These are the activations of a small neural network, seen along a few directions. Each row is one input.
Each table varies a few parts of the input and shows all the possible inputs, shuffled.
Descriptions start from the smaller parts, as in this example, which fits no table here: one of 8 places around a ring, together with either a single point or one of 9 places along a line or (one of 3 separate values, together with one of 4 places along a line).
Shared parts are said once, and a part with two or three values counts as separate values.
(in the rows, 128 means zero)

Other details of the inputs vary at random and push rows far along three fixed directions, the same in every table; ignore that.

Table:
r1: [ 25 153 182 100 142 168 198 102 117  27  26 163 118]
r2: [140 121 107 118 123 133 123 146 115 133 121 146 114]
r3: [163 112 109 145 107  98 106 103  99 104 144 128 172]
r4: [125 148 109 148 151 169  83 166 188 136 143 136 105]
r5: [ 29 133 153 125 158 188 162 131 165  28  44 157 141]
r6: [144 162 159 157  94  93 140 106 109  51  97 106 169]
r7: [144 136 109 144 141 160  91 164 185 153 126 104 105]
r8: [156 125 149 150  96 110 124 103 139 109 144 119 163]
r9: [132 155 131 147 117 155  87 156 190  78 127 135 139]
r10: [ 81 130 154 103 186 163 179 131 148 196 145 154  83]
r11: [111 128 175 133 101 117 182  87  73  68  76 125 161]
r12: [177  99 139 117 103 101 113 110  96 163 155 122 148]
r13: [177 143  95 153  29  66  68 126 105 114 153  95 218]
r14: [129 111 125 135 143 145 110 125 125 141 123 119 133]
r15: [143 133 134 137  86 100 140 111  90  46  87 126 171]
r16: [106 104 116  93 182 147 163 104  92 214 189 146  85]
r17: [106 145  98 129 102 173  79 179 168 181 140 113 135]
r18: [133  90 147 124 119  84 178  69  60 133 156 132 167]
r19: [ 92 107 171 109 125  98 193  88  72 100  89 147 146]
r20: [149 126  97 150 106 143  99 179 180 121 126 111 108]
r21: [ 79 142 127 110 193 146 170 117 130 178 130 126  75]
r22: [125 117 107 104 176 122 175 121  67 197 151 133 100]
r23: [ 46 139 164 128 153 195 152 124 161  48  51 154 141]
r24: [167 121 119 137 141  56 162  81  63 187 171 109 138]
r25: [137 138 126 118 131 110 127 137 149 135 134 143 125]
r26: [ 93 123 178 121 128  88 202  81 105  98 116 140 157]
r27: [ 53 153 158  95 152 169 153 143 161  34  41 171 137]
r28: [152 134 123 158 107  89 123  99 126  97 136 127 167]
r29: [123 135 117 117 166 155 134 151 104 165 138 127  95]
r30: [152 146  68 134 150 165  85 199 193 162 140 117  83]
r31: [162 119 122 173  71  98  89 120 163  56 121 106 185]
r32: [230 116  96 153  69  97  58 147  97 136 174  97 147]
r33: [183 121 136 126  53  91  69 110 129  44 115 107 184]
r34: [155 127 142 147  94 115 129 126 130 136 125 121 123]
r35: [181 100 131 134  88 106 121 113  82 159 146 118 136]
r36: [112 113 122 125 175 109 178 112 104 202 152 117 100]
r37: [ 96 142 174 127 111  88 196  70  83  93 100 135 127]
r38: [145 126  90 110 137 169  74 183 183 122 137 146 120]
r39: [ 93 157 103 121 131 157  99 171 133 201 160 128 121]
r40: [ 93 131 158 125 163 129 210 104  91 187 131 134  88]
r41: [145 102 110 129 131 115 122 127 109 134 127 106 142]
r42: [138 141  72 126  86 138  58 164 146 193 180  99 134]
r43: [134 117 151 124 131  71 186  51  66 170 186 127 137]
r44: [224 126  91 155  69  77  71 123 125 135 175  71 143]
r45: [ 71 147 160 113 129 208 111 165 209  22  46 152 143]
r46: [ 81 148 169 120 164 121 204 106  85 162 123 158  88]
r47: [221 135 139 155  51  59  63 120 130  90 156 103 184]
r48: [160 126 124 139 102  85 116 101  91  67 102 109 185]
r49: [138 144  99 136 119 155  96 166 176 127 131 113  86]
r50: [101 119 134 120 182 139 159 104  79 185 162 151 108]
r51: [160 131 122 124 112 145  70 158 153 102 142 133 145]
r52: [ 98 133 122 102 183 133 169 142 130 205 142 162  67]
r53: [103 165 183 139 101 112 143 115 138  35  66 143 155]
r54: [147 138 114 124 113 142  81 152 191 115 149 122 119]
r55: [ 19 131 168 118 174 162 190 107 128  43  35 152 142]
r56: [137 143 165 136  72  79 131  89 123  49  93 119 162]
r57: [111 135 143 106 185 131 166 126 116 216 182 152  86]
r58: [112 128 143 137 105 124 122  86 115  45  99 125 169]
r59: [ 79 118 141  98 185 132 205  90  73 163 144 167 119]
r60: [157 115 131 150  80  89 131 124 125 111 124 118 138]
r61: [ 79 129 142 128 192 156 168 118 136 189 128 135  88]
r62: [127  94  99 109 148 152 135 160 118 200 148 141  75]
r63: [164 106 103 134 133  91 114 102  82 153 155 121 150]
r64: [155 127  93 114 138 176  54 201 171 168 145 141  83]
r65: [133 106 148 149 126  58 175  63  73 140 142 111 160]
r66: [101 110 173 114 114 101 179  83  90  65 100 140 178]
r67: [ 44 147 183 107 137 188 160 138 160  35  19 161 129]
r68: [205 131 130 162  80  59 121 105  73 145 175 100 148]
r69: [153 103 100  97 140 129 108 136 106 210 174 132  80]
r70: [147 128  81 116 136 172  79 172 158 140 135 106  93]
r71: [105 142 116 136 151 149 106 133 172 120 118 119 106]
r72: [144 116 121 144 109 118 120 130 159 116 149 123 147]
r73: [ 88 138  87 125 108 166  90 187 173 166 133 120 135]
r74: [130 123  96 130 153 147 131 167 160 175 142 111  86]
r75: [183 132 149 158  51  97  81 128 158  69 102 108 171]
r76: [173 105 136 142  82  61 131 107 106 138 147 115 148]
r77: [149 139 118 143 116  97 148 125 111 130 134 124 125]
r78: [144 122 161 127 107  82 167  83  36 127 133 137 145]
r79: [129 129  88 115 152 174  76 164 166 132 122 111  98]
r80: [ 86 137 159 121 176 133 214 102  95 178 120 126  96]
r81: [166 118  91 130 128 175  79 180 159 160 135 104 107]
r82: [129 141 116 120 141 137 119 153 173 131 141 145 119]
r83: [165  93 124 123 148  97 148  90  54 219 174 104 126]
r84: [159 113 107 143  78 134  94 158 141  68 102 109 150]
r85: [ 66 162 149 126 139 208 105 165 197  11  59 158 142]
r86: [132 133 130 108 139 153  93 159 144 131 129 145 116]
r87: [198 131 132 160 102  54 113  90  78 146 168  91 163]
r88: [131 101 139 108 118 111 137 121 112 121 124 135 144]
r89: [156 117 138 116  93 103 110  98 109  88 142 120 164]
r90: [149 116 120 112 120 105 126 127  98 135 128 145 132]
r91: [134 142  81 129 143 170  92 201 198 163 132 146  67]
r92: [139 115 109 127 131 187  84 163 177 135 141 133 122]
r93: [144 123 136 156 116 121 122 108 140 134 143 118 144]
r94: [ 92 125 173 104 169 120 198  99 107 194 138 148 100]
r95: [142 127 146 130 135  89 146  87  56 126 132 113 155]
r96: [143 128  81 120 123 183  71 185 169 130 129 118  83]
r97: [127 125 152 130 101  99 135 123 152  85 106 128 153]
r98: [ 74 118 117 101 201 161 152 114 108 187 139 139  79]
r99: [ 80 140 123 127 128 192 118 180 188  24  39 124 134]
r100: [ 75 135 165  91 173 115 199  90 104 172 136 150  90]
r101: [ 87 138 112 125 173 169 128 137 172 158 142 139  81]
r102: [146 141  89 148 161 162  62 179 185 179 161 121  87]
r103: [ 90 130 131 124 193 106 191  91  89 189 144 145 104]
r104: [145 127  87 136 154 172  49 178 167 151 144 123 105]
r105: [155 138 105 143 111 129  95 147 177 102 145 133 145]
Each input here is: one of 5 separate values, together with either a single point or (one of 2 separate values, together with one of 10 places around a ring).
Question: Changing only the choice among 5 separate values turns r69 into r64. The same change can be made to r89. Which row results?
Answer: r51
Question: Changing only the choice among 5 separate values turns r61 into r102. The same change can be made to r12. Which row results?
Answer: r86
Question: Start at r99 and move only the place on the ring of 10, one step at a time. The first step leads to r41. Which rows follow, in order?
Answer: r55, r5, r18, r66, r88, r19, r62, r84
Question: Change only the choice among 2 separate values in r32. List by row number the other rows that result.
Answer: r68
Question: Change only the choice among 2 separate values in r23. List by row number the other rows that result.
Answer: r93
Question: Change only the choice among 5 separate values in r92. List by row number the other rows that result.
Answer: r16, r18, r59, r85
Question: Change only the place on the ring of 10 in r22. List by row number the other rows that result.
Answer: r2, r3, r15, r27, r38, r48, r59, r63, r90

Table:
r106: [146 130 135 125 130  87 163  99  85 181 177 127 125]
r107: [160 126  98 145 117 121  99 153 158 154 155 125 116]
r108: [163 120 121 135 119 122  96 145 157 165 160 115 113]
r109: [120 150 132 154 106 115 127 128 145  70  97 121 153]
r110: [165  95 126 112 133 109 158 105  48 169 163 123 137]
r111: [149 104 125 112 132 102 145 105  47 188 150 121 141]
r112: [135 128  94 126 159 152 117 161 169 182 157 114  84]
r113: [171 116  88 120 100 127  58 153 124 142 140 107 139]
r114: [ 69 120 136  94 172 154 172 110 106 117  96 165  99]
r115: [169 110 123 138  67 134  76 138 134  56 104 114 155]
r116: [124 140 168 135 109  85 164  84 102  94 121 144 159]
r117: [128 133 134 137 127  97 161 101  90 174 150 121 124]
r118: [ 75 144 155 121 170 144 177 111 127 150 111 137 102]
r119: [129 132 172 134 119  87 162  77 108  95 120 136 159]
r120: [134 115 100 108 146 176 109 157 131 139 140 130  94]
r121: [141 134 105 121 154 156 104 163 175 177 163 124  89]
r122: [104 158 126 119 142 168 119 164 181 118 123 144 105]
r123: [ 79 143 151 118 165 135 182 118 129 144 119 160 103]
r124: [148 143 137 146 102 123  98 127 155 100 118 111 147]
r125: [104 120 158 134  97 106 153  72  76  84 108 120 193]
r126: [139 108 152 132  99 100 150  78  72  59 100 137 167]
r127: [141 127 132 136  98 121  95 137 115  44  82 123 187]
r128: [ 78 141 148 115 174 141 187 114 130 141 118 135 101]
r129: [124 146 145 149 106 123 122 118 150  77  93 110 151]
r130: [169 118  91 144 120 109 107 146 143 180 170 120 111]
r131: [ 64 131 134  95 178 148 156 128 101 120  95 152 117]
r132: [ 84 125 100 124 159 196  92 172 176 126 122 141 120]
r133: [182 109  96 137  95 144  62 146 119 131 144 107 128]
r134: [110 148 127 115 159 172 117 159 186 134 130 136  97]
r135: [ 78 148 163 115 169 146 172 108 127 149 116 143 105]
r136: [160 140 112 137 114 128  89 147 146 171 164 123 117]
r137: [173 119 126 134 111 113  92 137 149 162 167 115 122]
r138: [ 80 136 116 110 158 181 108 153 150  83  86 147 104]
r139: [142 147 117 148  94 120 113 142 159  81 114 111 147]
r140: [110 118 109 103 142 185 103 186 162 130  98 141 108]
r141: [154 134  97 146 114 125 103 148 144 168 151 109 115]
r142: [ 74 130 151 119 167 137 187 118 133 148 109 134  96]
r143: [160 118 117 137 119 121 100 145 157 164 158 112 111]
r144: [109 139 124 126 159 168 113 161 194 131 118 143  96]
r145: [141 105 158 130 107 100 164  86  64  70  94 140 178]
r146: [187  93  84 116  99 124  68 145 121 168 169 113 110]
r147: [149 129 127 150 108 114 108 129 163  91 116 117 144]
r148: [ 75 122 148 110 184 167 174 130  90 122  93 156 115]
r149: [105 133  99 109 141 191  83 167 162 116 100 132  93]
r150: [129 131 131 139 137  92 160 103  91 167 155 127 126]
r151: [145 128 130 127 130  87 166 100  85 182 176 124 123]
r152: [123 126 154 143 122  85 172  82 109  98 110 122 152]
r153: [106 114 112  81 170 132 159 123  82 182 148 137 104]
r154: [167  93  97 132  88 129  74 142 139 152 167 111 151]
r155: [ 79 151 148 124 165 137 169 122 125 141 120 152 108]
r156: [186  96  82 111  99 117  62 158 126 170 163 111 126]
r157: [128 138 161 135 114  91 164  85 109  89 119 117 158]
r158: [ 71 152 149 122 161 142 180 118 121 152 114 145 102]
r159: [122 145 140 150 107 122 125 118 149  78  91 107 150]
r160: [147 122 146 127 118  86 150 103  92 181 173 131 125]
r161: [ 90 119 105 121 142 191 100 163 188 104 108 150 128]
r162: [152 103 115 101 129  98 147  89  54 164 168 122 123]
r163: [ 81 147 126 133 169 166 138 150 177 113  96 132 101]
r164: [ 88 153 142 123 166 169 125 149 179 114 108 145 105]
r165: [151 127 126 135 110 111 116 138 135 161 158 125 119]
r166: [174 106 109 132 112 140  92 145 100 147 137 114 137]
r167: [ 75 124 142 112 174 165 160 121  95 112 101 152 104]
r168: [189 106  82 115 111 135  74 168 124 154 159 111 138]
r169: [ 72 121 132  89 170 146 164 123 111 121  92 162 115]
r170: [137 138 131 151  83 111 116 138 155  79 104 113 149]
r171: [142 141 131 156 107 117 102 129 159  73 108 110 154]
r172: [148 127 124 131 125  86 161 104  89 177 172 119 125]
r173: [141 118 139 130 123  83 163 103  87 189 170 126 118]
r174: [104 146 123 128 166 169 112 160 182 138 123 137  96]
r175: [123 153 140 151 104 116 120 127 146  69 103 127 155]
r176: [151 111 136 132 141  84 159  90  96 183 169 126 122]
r177: [149 118 131 130  88 118 104 131 123  43  79 132 186]
r178: [151 113 146 135  76 132 109 134 121  41  77 122 175]
r179: [141 133 123 142 135 124 111 133 149 135 141 119 124]
r180: [147 150 133 147 100 117  95 135 150  91 128 128 152]
r181: [144 109 140 131 132  85 162  96  94 188 165 115 118]
r182: [121 136 159 141 110  83 169  87 102  97 116 138 155]
r183: [113 132 117 128 141 145 131 159 158 169 139 133  90]
r184: [124 156 147 146  95 121 119 124 143  80 101 124 153]
r185: [126 126 131 134  81 133 106 117 139  38 105 115 196]
Question: What is each input in this table made of?
Answer: one of 5 separate values, together with either a single point or one of 5 places around a ring or (one of 2 separate values, together with one of 5 places along a line)
Question: Changing only the choice among 5 separate values turns r181 into r129. The same change can be made to r170. Which row results?
Answer: r141
Question: Changing only the choice among 5 separate values turns r140 into r177. The same change can be made to r154. Which row results?
Answer: r161
Question: Change only the choice among 5 separate values in r123. List by row number the other rows that result.
Answer: r106, r155, r165, r184
Question: Change only the place on the ring of 5 in r168. List by row number the other rows that result.
Answer: r110, r120, r153, r162
Question: Change only the place on the line of 5 in r172. List by row number the other rows that result.
Answer: r106, r122, r139, r151
Question: Change only the choice among 2 separate values in r183. List by row number the other rows that result.
Answer: r181
Question: Change only the place on the ring of 5 in r138. List by row number the other rows that result.
Answer: r127, r131, r148, r167
